These are the activations of a small neural network, seen along a few directions. Each row is one input.
Each table varies a few parts of the input and shows all the possible inputs, shuffled.
A made-up example of a description, with smaller parts first: values(2) and (point or line(9) or (line(4) and ring(8))).
Shared parts are said once, and a part with two or three values counts as separate values.
In the rows, 128 means zero.

Other details of the inputs shift rows strongly along two fixed directions, in all tables alike. That doesn't count.

Table:
r1: 120; 183; 207; 180; 161; 158; 84; 88; 39; 221; 150; 167; 118
r2: 197; 149; 114; 98; 128; 118; 126; 159; 154; 82; 159; 100; 189
r3: 121; 127; 137; 184; 143; 122; 72; 110; 74; 134; 168; 102; 126
r4: 91; 148; 174; 153; 154; 158; 127; 108; 88; 194; 95; 170; 115
r5: 202; 232; 91; 140; 91; 106; 29; 72; 64; 123; 208; 91; 154
r6: 143; 128; 110; 154; 118; 137; 180; 147; 143; 120; 138; 146; 115
r7: 123; 59; 104; 89; 128; 112; 136; 165; 163; 117; 101; 172; 128
r8: 109; 219; 172; 128; 148; 151; 63; 88; 41; 142; 192; 98; 130
r9: 103; 90; 165; 148; 135; 156; 192; 119; 114; 180; 78; 163; 119
r10: 92; 41; 96; 194; 150; 113; 162; 154; 119; 129; 107; 180; 80
r11: 181; 107; 93; 75; 102; 120; 121; 138; 162; 85; 127; 111; 178
r12: 176; 153; 89; 82; 130; 83; 88; 151; 159; 94; 140; 106; 178
r13: 110; 96; 116; 92; 140; 139; 156; 171; 177; 102; 93; 170; 145
r14: 133; 162; 101; 95; 97; 112; 131; 132; 195; 87; 114; 71; 155
r15: 87; 119; 123; 94; 141; 114; 160; 144; 158; 107; 107; 107; 107
r16: 155; 164; 101; 104; 102; 97; 89; 126; 177; 94; 130; 69; 146
r17: 123; 104; 131; 165; 162; 106; 85; 120; 79; 111; 162; 97; 111
r18: 155; 149; 88; 73; 125; 100; 129; 159; 176; 88; 122; 107; 187
r19: 73; 101; 158; 124; 149; 132; 107; 118; 72; 167; 142; 153; 72
r20: 163; 143; 126; 117; 98; 131; 113; 132; 204; 72; 126; 93; 138
r21: 117; 109; 120; 116; 134; 114; 175; 140; 184; 146; 47; 133; 130
r22: 157; 117; 149; 143; 139; 133; 163; 137; 151; 146; 94; 126; 133
r23: 128; 41; 96; 146; 161; 101; 134; 171; 146; 97; 112; 154; 134
r24: 186; 127; 66; 116; 76; 120; 138; 111; 169; 78; 124; 103; 140
r25: 178; 123; 104; 86; 111; 126; 150; 147; 162; 74; 134; 108; 195
r26: 135; 110; 122; 126; 140; 99; 131; 133; 166; 154; 66; 131; 121
r27: 168; 166; 74; 123; 100; 126; 130; 127; 189; 64; 116; 115; 141
r28: 109; 99; 124; 115; 103; 124; 114; 125; 152; 129; 115; 131; 106
r29: 177; 201; 137; 105; 108; 129; 51; 69; 62; 108; 202; 44; 155
r30: 126; 139; 154; 137; 116; 150; 148; 138; 139; 128; 148; 105; 131
r31: 123; 123; 80; 133; 119; 97; 147; 144; 161; 123; 110; 152; 104
r32: 192; 166; 81; 131; 83; 129; 155; 109; 153; 71; 149; 91; 165
r33: 79; 84; 169; 132; 159; 148; 184; 156; 114; 142; 130; 144; 78
r34: 108; 108; 166; 146; 132; 154; 134; 94; 72; 208; 101; 159; 112
r35: 148; 187; 134; 166; 121; 142; 104; 109; 95; 138; 174; 152; 119
r36: 98; 124; 174; 135; 162; 155; 122; 149; 82; 172; 156; 200; 126
r37: 186; 90; 95; 164; 143; 86; 96; 126; 158; 91; 97; 87; 145
r38: 154; 153; 145; 136; 130; 119; 69; 88; 84; 179; 123; 127; 132
r39: 88; 108; 128; 114; 112; 151; 158; 145; 193; 102; 85; 136; 114
r40: 62; 89; 166; 137; 113; 172; 196; 130; 122; 157; 116; 155; 111
r41: 126; 200; 169; 135; 96; 163; 62; 61; 32; 178; 202; 92; 146
r42: 63; 61; 157; 120; 140; 153; 208; 143; 124; 130; 106; 150; 85
r43: 84; 169; 204; 152; 166; 158; 89; 105; 34; 177; 191; 147; 90
r44: 55; 85; 146; 118; 162; 115; 146; 148; 118; 157; 112; 153; 67
r45: 58; 105; 105; 142; 132; 129; 206; 154; 140; 159; 92; 192; 87
Description of these inputs: values(5) and (point or ring(8)).
Q: The inputs of r16 and r26 match in every part but the values(5) part. If r3 is changed in the same way as r16 into r26, which row does it become?
A: r37
Q: The inputs of r6 and r33 match in every part but the values(5) part. If r5 is changed in the same way as r6 into r33, which row does it become?
A: r19
Q: Which other rows does r41 become when the ring(8) part takes its other values? List them by row number.
A: r14, r16, r20, r28, r30, r39, r40
Q: Which other rows does r25 become when the values(5) part takes its other values? List them by row number.
A: r9, r32, r40, r42
